Read these off the table that follows.
1) Read off the 3rd-last entry, reading row by row.
2) Read off the entry directly above the largest entry.
3) Read off the bottom-left entry.
4) Read off the entry directly below the smallest entry.
5) Read off the smallest entry in the last column.
6) Read off the entry just left of 93.
7) Read off the 5th entry from the end, reading row by row.
8) Read off the 3rd entry in reading order.
109,106,119,121,110,119,98,110,125,102,106,92,116,114
116,113,105,113,116,110,117,103,110,120,115,125,105,111
121,113,102,113,118,112,124,100,107,126,121,139,104,115
115,107,96,107,112,105,117,93,101,119,114,131,98,108
113,103,115,121,112,122,105,105,122,107,113,106,115,119
124,114,96,111,120,109,130,94,102,132,124,151,99,114
1) 151
2) 106
3) 124
4) 125
5) 108
6) 117
7) 132
8) 119

A = 128 150 100 134 151 118 137  88 147 138 121 149  90
Find the entry just left of the smallest entry.
Answer: 137
The entry just left of 147: 88
The entry just left of the largest entry: 134

W =
 76  83  74  61  82  81  74  77  80
 80  77  63  70  50  59  76  70  88
132 143 147 126 164 158 130 138 131
Indices start at 1.
Which number is the entry at the centre?
Answer: 50
The entry in row 2 and column 1 is 80
Which number is the bottom-right entry?
Answer: 131
Which number is the entry in the top-left corner?
Answer: 76
The entry just left of 130 is 158
Which number is the entry just left of 61?
Answer: 74
Which number is the entry at row 1, column 2?
Answer: 83
Which number is the entry just left of the largest entry?
Answer: 126

[[ 73 107 129 113 100 103 101 102 103 100  98 104  64 107]
 [111 101 109 108 101 101 100  99 101 100  95 102  96  99]
 [ 85 103 134 124 102 105  89  82 101 100  85 104  77 101]
 [131 103 111 115  99 102 102 109 100 101 101 104 100  85]
 [ 99  91  76  87 101  97  90  82  96  99  96  94 131 103]
 [139 102  92  96 102  97 116 124 105 100 101 102 102 103]
 [101  96  84  91 100  98  98  97  98 100 102  97 114 100]
 [ 69  98  88  87  99  99  96  92  97  99 106  96 106 104]
 [ 94  94  78  85  99  97  96  93  97  99 103  95 122 101]
 [ 48  99  86  82  96  99  98  97  95 100 116  96 101 103]
 [ 43 101 103  92  98 101  95  92  97  99 108  98  85 107]
 [107 107 125 117 101 103 104 108 103 101  97 105  76  98]
 [136  99 102 107 104  99 102 101 104 100  87 101 104 105]]
The entry in the bottom-right corner: 105
The entry in the top-right corner -> 107
The smallest entry in the last column?
Answer: 85
The second entry from the end, reading row by row is 104
The second smallest entry: 48
The last entry in the row that holds the largest entry?
Answer: 103
The 1st entry, reading row by row is 73
The 2nd entry on the main diagonal is 101
The entry just right of the smallest entry is 101
The first entry of the largest entry's row?
Answer: 139
The entry directly below 88?
Answer: 78
The entry directly above the largest entry is 99
The third entry on the diagonal from the top-right corner?
Answer: 104
The smallest entry in the first row?
Answer: 64
The smallest entry in the first column -> 43
The 3rd entry, reading row by row is 129
The fifth-last entry, reading row by row?
Answer: 100
The entry in the bottom-left corner?
Answer: 136
The fifth entry in reading order?
Answer: 100
The 4th entry in reading order?
Answer: 113
The entry just right of the largest entry?
Answer: 102
The entry just left of 93?
Answer: 96
The entry just right of 117 is 101
The 3rd entry from the end, reading row by row?
Answer: 101
The entry directly below 89 is 102

B =
112  88  72  51  94  97  51
126  78  66  62  61  99  89
112  50  70  34  73  97  61
106  37  89  62  62  97 111
 70  85 140 136 117 101 141
117  70  67  44  78  97  58
124 104  64  58  83  99  58
113  55  71  36  79  96  56
 68  95 135 122 136 100 109
110  47  86  65  61  97 108
 96  53  87  42  99  96  51
102  45  78  32  89  95  51
123  70  70  65  59  98  95
123  80  74  75  62  99 103
 94  38 102  72  76  97 110
Rows and columns are numbered from 1.
Report the entry directly above 109.
56
The entry at row 1, column 3 -> 72
The entry directly above 80 -> 70
The top-right entry: 51
Report the entry in row 1 and column 2.
88
The entry in the top-left corner: 112
The entry directly above the centre entry is 58
The entry in row 2 and column 1 -> 126
Report the entry just left of the centre entry.
71
Report the centre entry.
36
Report the entry directly above 34.
62
The entry directly above the smallest entry: 42
The entry directly below 104: 55
The entry in the bottom-left corner: 94
The largest entry -> 141
Report the entry in row 2 and column 2.
78
Report the entry just left of the smallest entry.
78
The entry just right of 100: 109
Report the entry directly below the smallest entry.
65
Report the entry directly below the largest entry.
58
The entry just left of 86: 47
Report the bottom entry of the column that holds the smallest entry.
72
Report the entry just right of the centre entry.
79
The top entry of the column that holds the smallest entry -> 51
Report the entry in row 3 and column 1.
112
The entry directly below 55 -> 95
The bottom-right entry: 110
Report the entry just right of 67.
44
The entry directly below 122 is 65
Report the entry at row 3, column 3.
70

Read these off the matrix that follows. Counting starts at 1.
1) Report the entry just right of 96.
2) Report the entry in the top-left corner.
3) Report the bottom-left entry.
4) Report the entry in row 2 and column 1.
5) Report the entry in the bottom-right corner.
6) Report the entry at row 1, column 3.
7) Report the entry at row 3, column 1.
8) Report the entry just right of 39.
array([[ 96,  94,  77,  98, 109],
       [ 75,  77,  98,  64, 126],
       [ 69,  70,  88,  57, 134],
       [ 80,  80, 105,  70, 115],
       [ 57,  57,  93,  39, 139],
       [107, 107,  84, 112, 101],
       [111, 110,  77, 119,  99]])
1) 94
2) 96
3) 111
4) 75
5) 99
6) 77
7) 69
8) 139
